A small network was shown many inputs. Here are its activations along a few directions, one row for each input.
Each table varies a few parts of the input and shows all the possible inputs, shuffled.
Descriptions start from the smaller parts, as in this example, which fits no table here: line(6) and (point or line(9) or (values(2) and ring(8))).
Shared parts are said once, and a part with two or three values counts as separate values.

A family of inputs:
R1: -5	3	-4	18	-1	1	-10	13	-1	-11	1	-20	1	6	-9	4	-2	-8	-12	-12
R2: 15	-10	9	-4	22	-15	2	-7	-11	5	-18	17	-21	-5	4	-23	18	-9	6	14
R3: 18	-1	-2	-10	3	-13	10	-4	-16	1	-20	20	-19	-7	-12	-11	29	-29	3	6
R4: 12	-4	2	-7	16	-12	7	-5	-17	2	-23	18	-20	-2	-7	-18	22	-20	1	9
R5: -16	9	-13	36	-20	15	-19	26	12	-23	32	-54	23	18	-11	25	-29	10	-19	-34
R6: -10	3	-8	43	-15	16	-27	20	31	-21	41	-49	21	13	15	21	-33	25	-8	-23
R7: -19	10	-12	48	-23	21	-25	29	25	-29	49	-64	34	23	0	32	-47	29	-15	-37
R8: -10	12	-17	33	-32	14	-18	26	12	-25	33	-51	24	13	-15	32	-23	2	-17	-38
R9: -11	6	-8	28	-10	7	-15	20	6	-17	17	-39	12	11	-11	14	-16	0	-17	-24
R10: 18	-14	8	-1	19	-13	-2	-12	1	6	-10	19	-22	-8	20	-25	18	-3	12	17
R11: -8	1	-2	31	-4	5	-20	19	14	-15	20	-39	11	9	1	11	-20	10	-13	-18
R12: -15	6	-7	41	-13	13	-23	25	20	-22	34	-52	23	16	1	23	-34	20	-15	-28
R13: -42	12	16	-81	-4	22	45	-37	-14	53	-33	65	25	-24	-6	21	-7	20	4	41
R14: 28	-7	5	-38	25	-23	25	-21	-28	12	-36	49	-34	-1	-5	-39	36	-25	20	23
R15: -3	-2	2	22	5	-1	-15	11	6	-9	5	-19	0	4	3	0	-6	3	-8	-6
R16: -20	13	-18	43	-29	22	-20	30	17	-29	48	-66	34	25	-11	35	-43	19	-20	-44
R17: 26	-17	9	-15	25	-19	8	-20	-7	11	-19	38	-29	-10	21	-35	27	-6	20	24
R18: 9	2	-4	3	-6	-7	0	5	-9	-5	-9	1	-9	-4	-13	0	18	-24	-4	-5
R19: -5	8	-12	25	-23	7	-14	20	6	-18	18	-35	13	7	-15	22	-9	-8	-15	-27
R20: 23	-12	10	-19	28	-21	12	-15	-18	11	-27	35	-29	-6	5	-33	27	-12	14	21
R21: 27	-4	0	-25	9	-19	20	-13	-22	6	-27	36	-28	-8	-12	-23	38	-33	11	14
R22: -35	16	12	-83	-18	21	47	-37	-13	51	-30	66	24	-30	-12	27	2	11	6	38
R23: 33	-3	0	-40	12	-24	27	-20	-26	10	-35	53	-33	-6	-10	-32	43	-33	21	21
R24: 21	-6	4	-22	22	-18	17	-13	-24	8	-30	34	-28	-3	-7	-29	31	-24	10	16
R25: 5	-6	6	10	14	-8	-7	3	-3	-2	-9	0	-10	-1	4	-11	7	-4	-2	5
R26: 2	4	-7	14	-15	-1	-7	13	-1	-11	6	-20	1	1	-15	10	5	-18	-11	-17
R27: -14	15	-22	40	-40	21	-20	30	17	-31	48	-63	35	21	-15	41	-37	12	-18	-47
R28: -14	7	-13	50	-24	23	-28	25	36	-27	55	-62	32	20	14	31	-47	34	-8	-33
R29: 32	-18	9	-31	27	-24	15	-28	-12	16	-25	53	-35	-9	21	-45	32	-8	29	29
R30: 1	-6	1	24	3	2	-19	6	18	-7	12	-17	-1	0	18	-1	-6	9	-1	-2
R31: -41	6	21	-80	3	18	39	-40	-7	55	-29	66	26	-28	6	17	-12	31	10	47
R32: 29	-13	10	-35	30	-26	19	-23	-22	15	-33	51	-35	-4	6	-43	32	-14	24	27
R33: 4	-1	0	6	8	-6	-2	5	-9	-3	-10	-3	-11	1	-9	-8	10	-16	-6	-2
R34: -37	3	21	-73	3	20	33	-42	3	57	-22	67	26	-33	23	13	-9	36	17	47
R35: 9	-10	5	13	12	-5	-11	-2	9	-1	0	2	-12	-4	20	-13	7	3	5	9
R36: -5	-1	-3	34	-6	9	-24	14	25	-14	26	-34	10	6	17	10	-19	17	-5	-12
Changing only one part turns R35 into R33. The same change can be made to R34. Which row results? -> R13
Describe the family of inputs behind these rows. -> line(4) and (point or line(8))
A walk changes only the line(8) part. It starts at R32 and steps to R20. List the rest of the walk in order. -> R2, R25, R15, R11, R12, R7
Which other rows does R26 become when the line(4) part takes its other values? List them by row number. -> R1, R15, R30
Which other rows does R16 become when the line(4) part takes its other values? List them by row number. -> R7, R27, R28

A family of inputs:
R37: 31	-20	18	-42	37	-29	18	-35	-14	29	-45	74	-44	-25	26	-50	49	-18	31	48
R38: 12	5	-11	22	-14	-8	-11	21	-4	-24	9	-30	-4	11	-22	5	4	-20	-11	-26
R39: 5	-4	-1	20	4	1	-14	5	17	-11	18	-16	2	10	19	-4	-14	18	6	-5
R40: 28	-6	10	-56	30	-29	37	-27	-44	22	-57	70	-41	-10	-19	-42	50	-38	18	34
R41: -7	13	-7	-8	-22	9	10	5	-2	-2	7	-8	14	3	-20	21	-7	-6	-5	-11
R42: -37	19	4	-33	-19	20	19	-5	0	19	-12	14	27	-10	-21	35	-14	6	-12	13
R43: 18	0	-8	40	-5	-16	-21	30	-7	-31	6	-41	-12	11	-24	-2	10	-29	-16	-30
R44: -35	-1	14	-22	2	19	2	-16	11	29	0	14	26	-16	21	14	-23	37	-1	16
R45: -20	-3	6	-7	0	15	0	-11	11	16	11	6	19	-8	22	9	-20	34	3	7
R46: 17	-12	-5	56	18	-6	-30	18	12	-26	16	-38	-18	14	17	-18	2	-5	-6	-15
R47: 11	-9	-7	39	9	-1	-22	10	13	-19	18	-26	-9	13	20	-12	-5	7	1	-13
R48: -5	-3	3	5	1	6	-6	-2	16	1	16	-5	12	2	19	4	-19	27	7	2
R49: -20	16	-2	-21	-22	16	17	-2	-2	9	0	3	21	-3	-20	29	-11	1	-8	1
R50: 2	7	-14	8	-19	4	0	10	-6	-12	11	-17	6	7	-18	11	0	-14	-7	-23
Changing only one part turns R49 into R45. The same change can be made to R43. Which row results? -> R46
Describe the family of inputs behind these rows. -> values(2) and (point or line(6))

A family of inputs:
R51: 7	-10	22	-15	42	-14	10	-16	2	16	-28	38	-24	-6	19	-35	15	-1	16	47
R52: 12	-8	-13	82	-7	-3	-58	35	38	-41	37	-63	-1	11	29	5	-11	6	-8	-35
R53: -23	-5	4	-14	0	20	3	-16	15	20	18	7	28	-9	29	16	-28	44	8	2
R54: -3	-11	7	43	-5	-4	-39	21	29	-19	35	-51	12	4	18	5	-29	30	-10	-18
R55: -29	20	-11	-41	-30	18	22	-9	-5	18	-10	20	21	-9	-21	27	1	-2	-8	-5
R56: 80	-10	-20	-28	-7	-34	25	-19	-16	-18	7	39	-38	16	4	-46	35	-22	51	-7
R57: -18	-10	11	11	-2	5	-18	5	18	5	31	-25	27	-5	19	8	-37	38	2	-6
R58: -3	12	-13	39	-16	5	-11	31	0	-33	22	-57	6	27	-33	22	-21	-9	-25	-34
R59: -6	1	17	-20	16	9	16	-24	12	22	-12	37	-5	-11	25	-6	0	20	15	45
R60: -16	19	-6	4	-15	11	4	22	-11	-12	7	-30	25	18	-34	30	-26	5	-16	-27
R61: 13	11	-30	77	-16	12	-24	38	10	-49	37	-74	-5	31	-17	10	-1	-32	-24	-46
R62: 18	-18	10	-12	22	-32	9	-8	-46	10	-46	36	-34	-23	-21	-31	51	-46	-7	11
R63: -19	-2	4	-21	-1	24	14	-27	15	24	4	31	14	-9	31	12	-15	37	10	26
R64: -30	22	-12	-23	-22	17	15	4	-14	2	0	0	33	7	-28	29	-17	6	-10	-16
R65: 17	-24	13	-7	58	-28	-7	-15	-21	9	-44	36	-48	5	21	-64	31	-15	11	30
R66: 7	-1	12	-31	3	-15	16	-9	-22	18	-35	31	-14	-26	-24	-2	34	-38	-2	23
R67: -7	14	4	-44	-20	7	21	-12	-6	25	-26	26	1	-22	-19	20	19	-20	-4	10
Describe the family of inputs behind these rows. -> point or (values(2) and line(8))
Which other rows does R51 become when the line(8) part takes its other values? List them by row number. -> R52, R53, R54, R57, R59, R63, R65
